Each row below holds a small network's activations on one input, seen along a few directions.
In each table, some parts of the input vary, and every possible input appears once, in random order.
A made-up example of a description, with smaller parts first: one of 3 separate values, together with either a single point or one of 11 places along a line or (one of 5 places around a ring, together with one of 6 places along a line).
Shared parts are said once, and a part with two or three values counts as separate values.
(in the rows, 128 means zero)

Other details of the inputs shift rows strongly along two fixed directions, in all tables alike. That doesn't count.
To show where, the next rows are all for the same input, with only those details redrawn:
[103  95 165 106 166  93 169  66 174 117 123 114]
[131 115 124 132 121 139 111 113 127 132 136 138]
[103  95 165 106 166  93 169  66 174 117 123 113]
[138 114 105 136 104 155  90 126 115 136 146 151]
[104  96 165 107 166  93 168  67 173 117 123 114]
[149 178 197 159 162 119 150 112 115 138  78  84]
[144 179 214 156 176 106 168 101 125 135  68  72]
[156 153 129 159 110 161  90 141  92 144 120 131]

Rows:
row 1: [104  94  57  93 108 129 101 152 137 125 164 153]
row 2: [127 128 182 123 160  95 167  90 157 130 102  90]
row 3: [ 95  95  76  89 133 120 120 135 138 118 153 151]
row 4: [126  78  85 111  93 144  90 116 140 132 169 161]
row 5: [108 149 150 109 174  92 166 130 138 124  99  91]
row 6: [120  81  86 116 101 149  90 111 136 128 168 169]
row 7: [111  87  86 115  93 143 108 134 135 115 174 175]
row 8: [ 93 102 168 106 163  88 187  87 171 102 126 120]
row 9: [110  85  88 113  98 146 106 132 129 113 174 178]
row 10: [121 134 184 129 171 103 166  84 148 125  98  98]
row 11: [113  82 104 110 123 139 110  96 138 122 156 160]
row 12: [122  79  83 114  97 149  89 114 136 130 170 168]
row 13: [115  84  85 112  86 139 108 138 141 119 175 170]
row 14: [133 145  93 121 111 132 105 178 113 141 129 117]
row 15: [124 129 182 124 164  97 167  87 156 128 101  93]
row 16: [174 214 107 168  99 165  78 224  55 161  98 104]
row 17: [173 212 122 163 107 148  97 217  70 161  90  86]
row 18: [153 118  91 150 104 164 108 118 113 122 147 171]
row 19: [158 213 162 164 167 114 180 156 103 126  66  78]
row 20: [137 120 105 132  85 143 109 158 121 131 152 148]
row 21: [ 91 100 128  80 160  71 176 115 183 120 127  96]
row 22: [106  88 107 111 108 126 129 122 148 113 162 159]
row 23: [145 191 203 161 152 111 169 142 115 130  78  82]
row 24: [113  82 105 110 121 137 110  97 142 123 157 159]
row 25: [131 147 175 141 160 101 205  98 152 100 106 116]
row 26: [157 163 131 158  93 150 108 175  95 140 123 127]
row 27: [173 217 111 170 104 165  80 222  53 160  95 103]
row 28: [105  91 109 112 120 134 128 120 138 107 160 167]
row 29: [128 114 125 131 132 145 112 108 118 126 133 149]
row 30: [168 214 110 167 108 167  79 218  50 158  97 108]
Question: What do these inputs look like to the network?
Answer: one of 3 separate values, together with either a single point or one of 9 places along a line
Question: Changing only the choice among 3 separate values turns row 24 into row 8. The same change can be made to row 2. Which row results?
Answer: row 20
Question: List by row number the other rows that have the choice among 3 separate values in common with row 30.
Answer: row 1, row 3, row 5, row 14, row 16, row 17, row 19, row 21, row 27
Question: Which other rows does row 14 become when the choice among 3 separate values takes its other values? List them by row number.
Answer: row 13, row 15
